These are the activations of a small neural network, seen along a few directions. Each row is one input.
In each table, some parts of the input vary, and every possible input appears once, in random order.
A made-up example of a description, with smaller parts first: one of 8 places around a ring, together with either a single point or (one of 2 separate values, together with one of 4 places along a line) or one of 9 places along a line.
Shared parts are said once, and a part with two or three values counts as separate values.
(in the rows, 128 means zero)

Other details of the inputs shift rows strongly along three fixed directions, in all tables alike. That doesn't count.

Table:
row 1: [158 169 102 129 177  97  88 171  84 141 165  87 112]
row 2: [149  84 130 133 140 112 122 138 109 140  98 105  98]
row 3: [113  40 138 130  97 151 123 109 125 113 106 125 105]
row 4: [119 138 147 139 148 124 188  75 175 118  61 122 156]
row 5: [109 185 133 145 128 121 171 124 166 136 103 141 166]
row 6: [139 116 112 137  96 126 107 172 108 145 162 134 113]
row 7: [151  52 136 125 157 109 150 105 117 130  33  82  97]
row 8: [132 121 111 134  90 128 108 174 109 149 161 134 108]
row 9: [143 115 112 140  99 126 106 173 114 140 167 133 107]
row 10: [ 82 133 143 149  75 159 180  98 177 115 123 170 162]
row 11: [146 188 128 137 185  94 182 104 166 135  43  97 162]
row 12: [124  97 114 139  70 146 109 162 115 136 177 147 112]
row 13: [173 102 121 119 214  89 129 104  92 128  32  44  96]
row 14: [147 134 108 132 147 119  92 152  90 129 169 102 104]
row 15: [110 206 132 140 127 126 118 135 139 138 183 142 160]
row 16: [117  88 102 136 106 150 100 126 104 114 198 136 109]
row 17: [145  80 131 125 146 125 114 126 114 130  76  94 104]
row 18: [ 87 132 119 145 107 160 162  57 166  93 155 157 164]
row 19: [132 232 107 138 188 108 154 107 146 129 145 108 171]
row 20: [115  32 131 131  86 144 140 116 128 123  96 133 100]
row 21: [180 167 139  42 187 101  80 190  82 135 146 158 118]
row 22: [ 91 137 120 149  58 158 146 127 168 116 192 183 158]
row 23: [140  95 147  50 112 141  82 152 104 106 175 208 119]
row 24: [ 87 147 145 147  98 164 152  74 170 102 150 159 165]
row 25: [140 196 139 129 195 103 171 101 165 134  48  87 163]
row 26: [ 77 124 141 147  73 156 179  96 179 113 119 170 165]
row 27: [125  72 136 126 126 130 114 115 116 125  98 110  97]
row 28: [158 175 119 128 163 102  86 183  94 160 150  93 100]
row 29: [117  16 148 127 117 140 136  70 129 108  48 109  91]
row 30: [100 187 130 148 101 149 117 122 145 121 194 160 161]
row 31: [115 165 126 138 119 120 159 127 153 138 111 136 152]
row 32: [138 120 109 135  97 130 109 172 108 148 168 132 115]
row 33: [125 121 127 131 113 130  86 154  99 139 176 124 112]
row 34: [126 234 133 140 178 111 144 119 149 137 127 113 176]
row 35: [158 173 125 127 165 103  85 176  87 160 155  88 106]
row 36: [139  36 166  45 122 156 119 103 113  86  97 185 107]
Each input here is: one of 3 separate values, together with either a single point or one of 11 places along a line.
Q: The inputs of row 29 and row 28 match in every part but the choice among 3 separate values. If row 5 is changed in the same way as row 29 into row 28, which row does it become?
A: row 10
Q: List by row number the other rows that have the choice among 3 separate values in common with row 20.
A: row 1, row 3, row 7, row 16, row 21, row 22, row 26, row 27, row 32, row 33, row 34

Table:
row 37: [ 94 122 131 139 104 143 182  81 171 108  99 154 156]
row 38: [140 198 131 130 177 104 128 142 124 151 107  90 140]
row 39: [153  41 120 141 138 117 130 113 107 129  63  81  86]
row 40: [103 152 121 151 112 153 155  88 163 108 144 143 160]
row 41: [130 106 116 120  95 148 104 145 108 121 198 162 121]
row 42: [ 95 130 133 137 108 144 183  85 172 110 102 152 160]
row 43: [121 103 132 111  78 144  97 163 115 129 180 167 114]
row 44: [149 189 139 103 185 100 130 138 121 144  99 111 147]
row 45: [163 201 113 114 185  98 125 149 119 139 134 115 146]
row 46: [107 118 106 144  82 149  97 156 102 131 210 147 113]
row 47: [ 98 110 136 155 108 147 186  62 183 107  92 133 162]
row 48: [105 135 153 118 111 143 168  89 176 108 105 163 159]
row 49: [100 112 141 117 115 145 185  72 175 102  89 162 160]
row 50: [ 88 125 134 152 107 142 181  77 175 114 104 138 160]
row 51: [165 189 114 113 178  94 144 146 129 145 109 114 144]
row 52: [116 114 133 109  87 150  84 162 110 123 200 163 118]
row 53: [142 209 122 135 176 104 112 154 118 151 123  98 140]
row 54: [146  54 139 127 144 124 117 115  99 129  68  81  81]
row 55: [143  61 116 131 145 125 115 124  92 128  88  88  83]
row 56: [130  80 118 119  87 148 116 138 126 116 165 161 116]
row 57: [154 201 110 139 183 102 131 141 128 144 126  87 141]
row 58: [146 199 134 117 185  99 116 139 121 148 115 101 142]
row 59: [ 98 127 151 138 107 148 177  81 180 111  91 150 160]
row 60: [144  51 117 138 135 113 122 130  99 135  77  85  84]
row 61: [126 111 128 119  81 143  94 166 116 126 188 170 112]
row 62: [117 143 123 131  81 144  65 177  98 134 245 163 113]
row 63: [ 92 152 145 149 101 142 160  99 167 126 122 143 164]
row 64: [121 121 106 147  81 151  97 155 109 128 218 140 115]
row 65: [ 93 152 148 145 115 152 159  82 172 110 121 140 160]
row 66: [125  86 113 138  78 151 117 144 124 121 170 149 114]
row 67: [156 200 110 112 177  92 132 163 122 147 121 120 142]
row 68: [126  94 109 141  82 147 118 144 123 122 169 152 116]
row 69: [150 205 127 124 168  99 125 171 128 158 117 105 141]
row 70: [153 217 124 131 164  93 126 175 123 161 130 109 141]
row 71: [150 214 130 124 185  97 110 151 121 145 134 103 141]
row 72: [119 126 129 112  89 146  81 166 106 126 205 168 120]
row 73: [102 142 131 119 110 137 171  97 163 116 126 168 162]
row 74: [112 158 130 125 122 146 153  97 162 107 154 164 169]
row 75: [148  57 118 123 134 115 126 141  94 137  82  98  85]
row 76: [155 194 116 127 189  97 132 126 124 139 119  99 143]
row 77: [ 93 151 143 150 105 143 160  96 174 121 114 140 164]
row 78: [155  52 145 103 149 120 112 123  91 126  76 106  87]
row 79: [145  73 133 125 140 130  96 141  94 133  97  86  85]
row 80: [114 129 121 145  79 151  80 165 109 130 214 149 111]
row 81: [101 151 150 121 120 146 155  87 164 105 124 166 165]
row 82: [141  42 123 137 135 115 131 122  99 139  71  85  83]
row 83: [146 209 130 120 180  98 106 152 116 144 131 107 140]
row 84: [ 93 153 127 135 115 141 145  92 152 107 155 160 159]
row 85: [111 123 132 124 113 144 176  77 175 102 104 164 163]
row 86: [103 127 155 118 112 142 178  76 176 110  92 164 162]
row 87: [146 204 114 122 189  96 122 144 121 144 133 101 140]
row 88: [149 196 128 124 170  98 134 154 130 153  95 105 141]
row 89: [148  51 137 118 133 121 121 134 101 136  64  97  87]
row 90: [ 91 121 153 152 104 144 180  68 178 116  88 138 160]
row 91: [148  54 142 118 151 119 106 109  98 120  70  94  82]
row 92: [157  70 134 102 138 117 102 152  96 134  90 113  89]
row 93: [127 136 102 136  92 144  75 164 105 125 238 158 116]
row 94: [143  45 140 132 133 123 115 129 106 135  65  82  86]
row 95: [156  52 124 120 154 122 112 111 100 117  87  88  86]
row 96: [156 209 133 110 186  98 117 158 121 146 129 114 145]
row 97: [ 97 123 149 139 106 149 178  77 179 107  85 152 158]
row 98: [151 207 111 110 180  94 119 163 112 143 143 117 142]
row 99: [117 107 117 115  92 143 102 151 101 123 198 167 117]
row 100: [115 144 123 127  86 148  60 179 105 134 240 160 117]
row 101: [143 207 110 135 183 100 129 151 122 149 129  90 139]
row 102: [119 101 109 154  76 143 113 149 119 134 190 139 116]
row 103: [149  45 128 102 152 121 119 121  94 119  78 103  88]
row 104: [ 99 116 158 112 112 149 176  73 179 104  80 159 161]
row 105: [125  94 111 139  76 146 118 147 118 125 176 152 116]
row 106: [146  52 137 139 134 116 118 127 106 136  68  86  83]
row 107: [147  55 123 115 153 118 111 117  88 128  91  94  85]
row 108: [115 113 128 151  80 143  99 158 122 139 186 142 114]
Q: The inputs of row 42 and row 50 match in every part but one. If row 69 is changed in the same way as row 42 into row 50, which row does it become?
A: row 94
Q: The inputs of row 90 and row 78 match in every part but one. If row 63 is changed in the same way as row 90 into row 78, which row does it become?
A: row 44
Q: What is each input in this table made of?
A: one of 3 separate values, together with one of 4 places along a line, together with one of 6 places around a ring
Q: Which other rows does row 52 become when the place on the line of 4 takes its other values? List them by row number.
A: row 74, row 96, row 103
Q: Which other rows does row 74 become when the choice among 3 separate values takes its other values? List them by row number.
A: row 41, row 45
